A small network was shown many inputs. Here are its activations along a few directions, one row for each input.
In each table, some parts of the input vary, and every possible input appears once, in random order.
A made-up example of a description, with smaller parts first: one of 2 separate values, together with either a single point or one of 11 places along a line or (one of 4 places along a line, together with one of 5 places around a ring).
Shared parts are said once, and a part with two or three values counts as separate values.

Other details of the inputs shift rows strongly along two fixed directions, in all tables alike. That doesn't count.
These rows show it; all are for the same input, with only those details redrawn:
[ 21  -9   2  37  62   2 -47   3  38  44 -10]
[ -2   8  -1  -1  25  33 -26 -36 -30  22   8]
[ -3  11  45  26 -67 -25  25  19  16 -35  -2]
[  3   6  26  22 -21  -6  -1   4   9  -6  -1]
[ -7  13  30   9 -45   0  14  -8 -14 -23   5]
[-19  20   9 -22 -23  44   2 -52 -68  -7  17]
[-19  20   7 -21 -19  45   0 -52 -68  -5  17]
[  5   3   0  10  35  24 -32 -24 -10  29   3]

Table:
x1: [-33   2 -36 -28  19  23  -3 -17 -45  -8  -2]
x2: [ -9 -18 -30  -4  34   7 -41  25  32  37 -18]
x3: [ 17 -22  26   7  25 -38   5  44  31  -2  -6]
x4: [-2 -7 -1  6 83  0 -9 24 22 28 -4]
x5: [ 19 -29  -6  20  10 -28 -12  33  41 -17 -32]
x6: [ 20 -24  16  29  10 -49  -2  46  47  36 -19]
x7: [-17  -1 -50 -18  38  29 -19   0 -16  37 -15]
x8: [ -7  20  10 -38  -9  60   3 -35 -62 -14  24]
x9: [ -9 -18  -7 -15 -39  -7  24   2 -28   1  11]
x10: [  9 -24   4  14  51 -26 -18   7  12  31 -13]
x11: [  5  31 -12 -43  17  12 -11 -87 -18   8  20]
x12: [ 11  -5 -39  26  54  29 -19 -16   4  30   1]
x13: [ 21   6  -1   7 -21 -52   7 -13  79 -20   5]
x14: [  9 -16  -3  34   7  -1 -19  11  40   5   0]
x15: [ 10  -6  -6  27  -4 -14 -27  35  50 -14 -19]
x16: [  8  -7  18 -29  -1  23  22 -18 -45 -20   7]
x17: [-14  -3   9  27  39 -29   6  17  20  18 -12]
x18: [ -2 -23   7   3 -36  -8  29  -8 -17 -36   1]
x19: [  8  12 -36 -30  24   7 -18 -70   7   7  26]
x20: [-13 -21 -24   1  49  -5 -45  17  28  15 -14]
x21: [-10  13  -3  -4 -67  -6   4  27   1 -32  -4]
x22: [-34   3 -26 -18 -20  23  24 -15 -43  11  14]
x23: [  2  -6 -15  21   1  -1 -24  16  23  22  10]
x24: [ 26 -16 -40  -3  43  26 -37 -11 -12  16 -14]
x25: [  4  15 -13  13  40  32  -7 -31 -28  27  -2]
x26: [ -8   2  24  33   1 -18  26  10  18 -10 -20]
x27: [ 19 -12 -14  10 -23 -11   3  12  -7   5  11]
x28: [  8 -32 -29  -1  54 -13 -33  18  16  14 -22]
x29: [-27   1  15 -40  12  27   2 -15 -40  -5  18]
x30: [-27  -1  -1   7 -33   9  41 -15 -23 -36   3]
x31: [-12  -9 -27 -37 -22  14   2  -4 -45   2  -2]
x32: [ 10   5  20  33 -14 -28 -12  35  36  18  -2]
x33: [ 46 -16 -20  33  83  -9 -53  14  27  77 -11]
x34: [-11 -25   3  -3 -22 -23  21   4 -16 -23   6]
x35: [-15 -17  -4  34  19 -38  10  33  41  -3  -6]
x36: [-24 -10  27  12 -85 -42  33  46  33 -29   2]
x37: [ -5  20 -24   6 -39  -1  10  27  -5 -19  -9]
x38: [-26   0  14  -5 -66 -10  17  14   1 -63 -14]
x39: [ 22  15 -10  -3 -16 -50  -8   2  75 -33 -11]
x40: [-16   3   8  19 -56 -24  38  37  24 -63 -28]
x41: [ 12   0  -3  54 -27 -43  16  58  61  -3  -6]
x42: [ 28  24 -13 -48  59  19 -22 -54  17  24  18]
x43: [ 41 -10 -13  -9  73  40 -31 -17 -22  37   4]
x44: [ 16  36  41 -29 -65 -37  43  -5  33 -61  21]
x45: [ 12 -17  44  29 -39 -45  35  26  23 -31 -20]
x46: [-19  20   9 -22 -23  44   2 -52 -68  -7  17]
x47: [-16 -26  10  27   1 -40  -7  34  50  -6   0]
x48: [ -3  27   5  15 -30  -4  24   7 -21   3   4]
x49: [ 20 -18  -4  17 -20  -7   9   2  -1 -14   4]
x50: [-14  -5  23  11 -16 -24   0  26  24  22  -6]
x51: [ -5  -5  26  -5  -9 -12   4  41  29  12   2]
x52: [  1 -10   4 -17  73  45 -32 -19  -6  25   3]
x53: [ 30   2 -16 -24  42  34 -20 -10 -41  37  16]
x54: [ 12   4   2 -10  -5  25   6 -37 -58   2   8]
x55: [ -5  34 -10 -36  -7  51  19 -22 -71   3  25]
x56: [  7   6 -43   8  37  31 -25  -5  -4   7 -14]
x57: [-26 -10  34  16 -80 -24  37  15  15 -61  -1]
x58: [ -1  11 -16 -30 -69  11  17  -2 -57 -33   4]
x59: [ 37 -30   0  15  76 -21 -30  51  57  61 -16]
x60: [ -9  -9  13   7  37  13 -20 -23  -2  19  -8]
x61: [ -4  32  15 -25 -42  38  44 -17 -62 -38  20]
x62: [-11   8   7 -15   0   7  27  26  -9  13   3]
x63: [-36  19  11 -20 -56   6  48 -11 -54  -6   5]
x64: [  1  33 -11 -52   6  16  -3 -91 -30  10  20]
x65: [  4  28 -20 -46 -38 -10   6 -44  10 -39   3]
x66: [ 11  -4  48  42 -14 -40  44  67  69 -37 -22]
x67: [-36   2  19 -18 -10   1   4 -23 -36  -5  10]
x68: [ 23   3  -4   6  59  20 -43  23  24  49   9]
What is each input in this table made of? -> one of 4 places along a line, together with either one of 2 separate values or (one of 3 separate values, together with one of 5 places around a ring)
The inputs of x57 and x60 match in every part but the place on the line of 4. If x18 is changed in the same way as x57 into x60, which row does it become? -> x45
The inputs of x2 and x36 match in every part but the place on the line of 4. If x31 is changed in the same way as x2 into x36, which row does it become? -> x9
Start at x62 and move only the place on the line of 4, one step at a time. The first step leads to x63. Which rows follow, in order? -> x22, x7
Change only the choice among 2 separate values in x42. List by row number the other rows that result. -> x44
Start at x6 and move only the place on the ring of 5, one step at a time. The first step leads to x10. Which rows follow, in order? -> x45, x54, x33

Table:
x69: [-20 -23   3 -23  14  32  21  16 -63   2   0]
x70: [ -2 -10 -48  -5  25   0 -43  -1  17  45   0]
x71: [ 11   6   1  -5  67  21 -39 -28   6  67  16]
x72: [-18   0 -20   2   9  14  -9 -26   8 -23 -10]
x73: [-10   0  25   2   5 -34   5 -14  35   4   8]
x74: [-10   8  26   6 -31  -5  27 -38  -9 -42   3]
x75: [  0  -8   8  -4 -11 -43  17  35  55 -48 -17]
x76: [ 24  23 -11 -41 -23  32  15 -15 -56  -4  12]
x77: [ -44   -6  -15   -6   13   69    2  -32 -110    7    6]
x78: [ 48  -1 -45  45  97  33 -64  -4  30  74  -9]
x79: [  5  -7 -22  28 -41 -11  -8  18  19 -23 -12]
x80: [  -8   37   23  -13 -115  -17   52   10  -26  -28   27]
x81: [ -6  12  45 -29 -66 -31  60 -13 -19 -73   9]
x82: [-16  -6  25  30 -40 -80  19  57 107 -31 -19]
x83: [ 16  11   2  11  39  42 -25 -42 -25  24   7]
x84: [ -61   -1   -9  -39    4   57    6  -29 -110   30   16]
x85: [ 60 -15  20  30  85 -28 -39  43  79  43 -14]
x86: [ 29 -21  -8  12 -30 -50   2  64  64 -24 -24]
What is each input in this table made of? -> one of 3 separate values, together with either a single point or one of 5 places around a ring
The inputs of x69 and x84 match in every part but the choice among 3 separate values. If x76 is changed in the same way as x69 into x84, which row does it become? -> x80

Table:
x87: [ 22   2  31  22 -57 -28  33  47  13 -32  -5]
x88: [-32  26   0 -31 -11  52   7 -59 -80   4  27]
x89: [ -5   0  -5  -1  51  45 -24 -41 -43  25   5]
x90: [ 11  -5  15 -14   6   8   7   4 -21   0   2]
x91: [ -2  -6  42  15 -73 -71  36  68  57 -37 -11]
x92: [-20  -9 -28  -3  42  27 -25 -21 -15   9  -6]
x93: [ 14 -25 -18   5  64 -12 -30  37  47  26 -20]
x94: [-15 -18 -10  -2  34   2  -2   1   4   0  -9]
x95: [-13   7 -26 -35 -35  25   5 -24 -60   1  15]
x96: [ 13 -28 -11  62  85 -38 -55  42 103  56 -25]
x97: [ 21  -4  18  13  18 -28  -3  42  49  22  -5]
x98: [-15 -10  41  24 -54 -64  35  46  49 -36  -9]
x99: [ -6  20  25  17 -73 -13  33  18  -2 -28   5]
x100: [ 38  -8  -1  38  30 -28 -25  49  61  41 -12]
x101: [ 22 -11 -34  17  93  45 -54 -22 -13  59  -6]
x102: [  7  -8 -18   3 -20  -9   5  31   8 -14 -10]
x103: [  4 -13 -12 -10  93  47 -29 -43 -36  46   5]
x104: [-25  10 -16 -17 -45  21   9 -30 -50 -10  10]
x105: [-22   5  -9  -8 -67  10  27   0 -34 -45  -4]
x106: [ 18  30   6 -26 -35 -24  14 -44  24 -42   6]
x107: [  5  31  -9 -54 -34  19  10 -79 -21 -39  31]
x108: [-20  13  19 -18 -14  13  26 -24 -38  -6  17]
What is each input in this table made of? -> either one of 2 separate values or (one of 4 places along a line, together with one of 5 places around a ring)
Start at x87 and move only the place on the ring of 5, one step at a time. The first step leads to x101. Which rows follow, in order? -> x89, x103, x90
